These are the activations of a small neural network, seen along a few directions. Each row is one input.
Each table varies a few parts of the input and shows all the possible inputs, shuffled.
A made-up example of a description, with smaller parts first: values(3) and (point or ring(11) or (line(4) and ring(5))).
Shared parts are said once, and a part with two or three values counts as separate values.
(in the rows, 128 means zero)

Other details of the inputs shift rows strongly along two fixed directions, in all tables alike. That doesn't count.

Table:
r1: [ 94 103 151 150  91 123 135 158 127 156 148 170]
r2: [119 184 106  58 171 138 121  69  89 105 102  47]
r3: [126 109 157 133  91 137 135 133 140 143 141 153]
r4: [129 153  72  88 173 126 111 129  84  97 153  48]
r5: [151 119 139 153 106 140 140 148 157 139 118 170]
r6: [161  96 150 163 110 128 142 132 163 136 119 173]
r7: [106 117 153  96  96 137 132 127 110 154 144 117]
r8: [ 93  97 159 140 105 124 139 167 136 146 147 169]
r9: [ 69  99 160  97  95 112 120 139 114 157 162 128]
r10: [120 161 119  62 164 139 124  91 109 110 111  72]
r11: [111  82 170 153  76 149 145 150 148 145 140 170]
r12: [ 83  99 160 124  95 117 130 151 131 150 160 156]
r13: [130 169 119  72 147 127 112  75 106 117 118  71]
r14: [122 103 149 141 101 148 144 151 146 142 120 156]
r15: [151 110 153 162 106 137 141 144 165 120 120 177]
r16: [214 174  78 228 187 112 133 101 179  77  65 188]
r17: [115  76 121 169  88 134 129 183 115 132 185 134]
r18: [135 154 120  57 170 123 123  79 102 128 117  63]
r19: [129  84 158 137  96 133 145 147 139 168 133 151]
r20: [252 164  45 213 173 149 131 144 169  60  84 144]
r21: [137 185  94 120 172 110 110  84 121  97 104 105]
r22: [ 90 171 114  46 176 104  99  72  83 122 133  42]
r23: [ 76  94 159 145  94 130 137 150 129 145 149 157]
r24: [ 92  92 155 147  93 120 125 150 120 167 147 153]
r25: [126 185  91 122 180 124 123  93 112  93  93 102]
r26: [ 74 174 114  43 177 116 113  77  83 107 128  44]
r27: [220 165  82 233 181 118 124 128 197  81  62 212]
r28: [119  89 170 152  76 143 146 160 139 153 138 170]
r29: [147 147  87  71 154 138 112 109  89  95 153  30]
r30: [160 163  61 127 178 122 111 121 107  73 137  71]
r31: [ 87  86 170 148  89 121 139 166 140 147 155 175]
r32: [ 88 101 155 131 102 117 120 133 119 158 153 136]
r33: [119 108 136 138 134 113 135 137 134 144 131 151]
r34: [150  75 123 165  78 153 137 182 122 136 165 134]
r35: [121  92 108 161 101 134 129 179 105 131 171 122]
r36: [122 158  68  88 169 126 112 129  76 105 151  36]
r37: [186 195  79 194 187 121 130 110 155  72  67 162]
r38: [131 112 131 175 120 120 127 153 150 146 119 173]
r39: [153 112 141 163  94 137 133 140 150 139 115 172]
r40: [113 170 118  41 158 126 106  66  75 135 122  30]
r41: [152 174 104  87 170 128 112  83 116 121  98  72]
r42: [135 104 138 171 125 111 137 137 153 133 125 175]
r43: [180 188  73 190 193 127 132 116 165  73  61 162]
r44: [229 171 100 227 160 139 140 116 196  67  62 200]
r45: [ 84  99 150 127  93 119 128 159 125 165 148 150]
r46: [107 103 148 146 106 122 135 162 145 146 144 179]
r47: [114 120 133 133 123 117 124 143 138 137 131 156]
r48: [106 197  99  70 181 111 110  71  91 104 123  61]
r49: [109  84 170 133  85 144 142 147 148 141 139 159]
r50: [231 182  89 195 172 132 131 103 193  64  64 184]
r51: [ 92 171 107  55 178 105 116  71  67 134 126  40]
r52: [243 177  85 211 168 129 127 104 203  63  54 196]
r53: [112 164 104  85 178 108 122  93  97 131 115  72]
r54: [ 84 187 104  42 175 112 112  88  78 127 130  45]
r55: [104 103 163  87  97 137 132 140 124 157 152 129]
r56: [100 101 169  91 100 139 137 144 122 151 148 126]
r57: [146  72 127 141  89 151 134 184 127 135 172 128]
r58: [140  95 151 149  99 133 143 134 135 157 126 153]
r59: [111 102 162  95 103 129 120 119 124 153 145 113]
r60: [ 95  91 172  97  85 133 122 123 113 169 158 111]
r61: [ 62 106 166 108  99 121 132 142 106 153 164 124]
r62: [105  94 168 120  86 141 143 159 132 159 142 144]
r63: [112  75 137 109  78 149 128 160  95 144 193  84]
r64: [232 180  80 199 168 134 129 113 188  80  53 180]
r65: [158 107 143 154 104 136 133 147 165 134 116 180]
r66: [ 79 110 153 122 109 123 136 158 118 154 146 139]
r67: [109  93 164  94 100 134 123 135 123 165 147 121]
r68: [ 94 104 145 138 118 130 137 154 137 136 134 160]
r69: [103  83 171 108  88 130 138 124 117 169 155 122]
r70: [109 193  92  71 177 109 105  76  84 112 111  59]
Each input here is: values(2) and ring(5) and (point or line(6)).
- Changing only the values(2) part turns r53 into r19. The same change can be made to r30. Which row results? => r29
- Changing only the values(2) part turns r49 into r26. The same change can be made to r52. Which row results? => r9
- Which other rows does r64 become when the ring(5) part takes its other values? List them by row number. => r13, r39, r52, r65
- Which other rows agree with r55 in the values(2) part and the ring(5) part? List them by row number. => r10, r18, r56, r57, r65, r67
- Which other rows does r32 become when the line(6) part takes its other values? List them by row number. => r16, r21, r23, r48, r61
- Which other rows does r42 become when the values(2) part takes its other values? List them by row number. => r6

Table:
r71: [ 82  83 178  82  70 141 125 152 128 145 178 121]
r72: [106 156 126  43 136 137 113  93  99 105 144  65]
r73: [185 117 126 179 117 141 140 144 179 133 100 198]
r74: [161 144 106 183 150 118 132 135 167 124  94 193]
r75: [ 76 106 173  54  87 135 117 114  73 179 165  66]
r76: [170 167 108  94 178 116 111  58 130 104 101  75]
r77: [ 99  73 185  95  69 130 128 145 114 183 166 139]
r78: [ 78  63 178 145  74 119 135 182 149 190 162 185]
r79: [165 146 118 168 116 154 128 128 156  86 109 154]
r80: [205 111 141 205 114 128 131 148 191 124 101 210]
r81: [196 121  83 182 128 143 137 158 139 100 131 130]
r82: [161 112  82 188 139 122 126 170 136 108 143 156]
r83: [160 128 119 195 149 118 135 153 182 114  85 203]
r84: [160 161 108 127 153 147 130 107 131 108  80 113]
r85: [161 110 128 237 115 120 134 132 171 126 103 211]
r86: [128 156 113 134 168 124 134 121 135  98 111 144]
r87: [136 146  82  79 148 146 112 114  68 112 153  19]
r88: [ 37 102 169  88 100 135 136 147  86 158 169 103]
r89: [133 166 102 140 166 117 135 118 133 110  85 136]
r90: [133 162 120  70 165 141 131  96 112 101 119  83]
r91: [ 73  92 173  41  93 132 124 132 102 188 169  79]
r92: [118 194  91  87 180 116 108  85 113  77 116  91]
r93: [ 37 126 152  61 100 120 123 128  84 140 176  83]
r94: [159 147 123 152 139 156 141 125 142  98 103 136]
r95: [ 72  87 168 128  82 121 125 167 140 140 171 162]
r96: [162 144 115 216 145 129 153 153 175  92  95 207]
r97: [190 119 127 181 133 139 140 148 188 113  82 191]
r98: [201 111  85 179 132 142 130 159 146 100 132 145]
r99: [169  99 103 142 124 137 123 161 132 117 155 109]
r100: [114 174 113  45 154 140 115  77  83 138 118  35]
r101: [ 98 161 129  64 165  97 102  90  93 138 134  70]
r102: [ 93 146 133  92 161 119 127 122 118 116 135 103]
r103: [ 74  85 163 146  78 130 135 165 124 184 151 162]
r104: [100  62 182 134  58 139 134 134 121 178 160 137]
r105: [156 188  94  84 179 134 130  84 115 100  79  75]
r106: [144 184 103  89 150 138 122  90 119  80 115  81]
r107: [190  92  90 246 127 122 131 198 179 103 134 205]
r108: [104 146 133 120 133 114 114 111 100 143 128 110]
r109: [129 142 122 127 160  99 114  89 132 124 119 117]
r110: [129 184  96 106 183  99 117  59 104 108 105  78]
r111: [159 164  55 160 175 127 113 129 102  87 125  85]
r112: [153 167 115 114 157 144 143 108 130  92 105 106]
r113: [169 140 121 212 131 110 135 140 164 121  98 203]
r114: [ 86  79 174 135  83 111 127 157 123 178 161 174]
r115: [121 160 106 109 173 115 124 110 122 116  95 124]
r116: [129 176  96 131 175 125 123 105 119 107  82 114]
r117: [ 37 106 162  88  82 132 120 143  91 147 177 105]
r118: [ 82  70 170 137  87 108 130 136 126 174 161 164]
r119: [ 72  93 179  50 102 142 135 139 104 154 172  84]
r120: [172 155 122 134 137 126 128 105 133 121 104 126]
r121: [113  43 188 144  54 131 140 147 144 180 163 177]
r122: [166 179 100  98 172 120 122  52 115 103  97  69]
r123: [ 94  65 177 103  74 143 143 164 129 175 146 155]
r124: [ 77  73 170 155  67 123 147 180 138 189 156 186]
r125: [156 144  68 167 156 119 126 148 115  98 135 111]
r126: [137 144 126 102 127 136 135 114 125 143 117 107]
- What is each input in this table made of? => values(2) and line(4) and (point or line(6))
- Changing only the line(4) part turns r97 into r105. The same change can be made to r71. Which row results? => r106
- Which other rows does r86 become when the line(4) part takes its other values? List them by row number. => r88, r96, r102
- Which other rows does r90 become when the line(6) part takes its other values? List them by row number. => r72, r73, r77, r121, r123
- Which other rows agree with r82 in the line(4) part and the values(2) part? List them by row number. => r74, r86, r92, r114, r115, r118

Table:
r127: [ 71  99 162  88 105 127 130 140 100 173 150 107]
r128: [ 99 110 158 102  95 128 121 120 118 151 150 116]
r129: [100  85 131 112  92 132 121 157  95 142 190  87]
r130: [167 221  74  94 211 123 119  60 108  87  73  62]
r131: [185 107 130 234 108 129 147 150 183 126  98 226]
r132: [ 86 113 152 100 103 135 139 134 110 150 143 116]
r133: [176 117 118 233 123 129 147 174 198 111  93 241]
r134: [144 131 130 143 120 141 134 133 150 122 109 154]
r135: [149 121 134 146 116 129 127 121 142 137 115 151]
r136: [190 209  41 118 208 132 108  90 106  45 106  52]
r137: [163 222  65  93 224 111 111  72 115  87  75  73]
r138: [ 73 105 155  97 107 133 134 141 110 153 145 117]
r139: [ 93  87 127  97  96 145 131 170  92 142 181  85]
r140: [183 214  77  86 218 122 116  64 126  81  72  70]
r141: [ 76 106 163  96  94 123 128 121 102 159 162 106]
r142: [187 108 123 243 122 126 141 153 190 120  90 233]
r143: [ 89  91 166  75 102 123 127 126 108 169 159 106]
r144: [ 91 106 145 108 115 111 124 135 112 163 149 128]
r145: [186 222  72  98 209 127 112  62 123  82  64  73]
r146: [ 65 109 157  91 105 118 125 141 105 152 163 121]
r147: [ 83 115 159 103  99 131 133 129 106 145 153 118]
r148: [ 77 107 153 104 107 111 121 135 113 156 160 123]
r149: [207  93 100 245 109 147 144 198 179 111 120 207]
r150: [101  80 128 101  95 132 123 156  86 156 186  82]
r151: [197 110 128 225 120 141 151 165 208 104  89 237]
r152: [191 111 136 224 115 136 144 158 202 100 100 236]
r153: [ 84 109 153 110 111 119 123 124 113 149 149 116]
r154: [157 222  73 104 216 120 111  60 115  64  78  76]
r155: [ 87  97 168  83 100 122 125 124 116 155 162 109]
r156: [ 86 113 162  87  94 135 124 126 109 146 154 111]
- Changing only one part turns r135 into r134. The same change can be made to r131. Which row results? => r132
- What is each input in this table made of? => ring(5) and (point or line(5))
- Start at r148 and move only the ring(5) part, one step at a time. The first step leads to r144. Which rows follow, in order? => r137, r133, r146
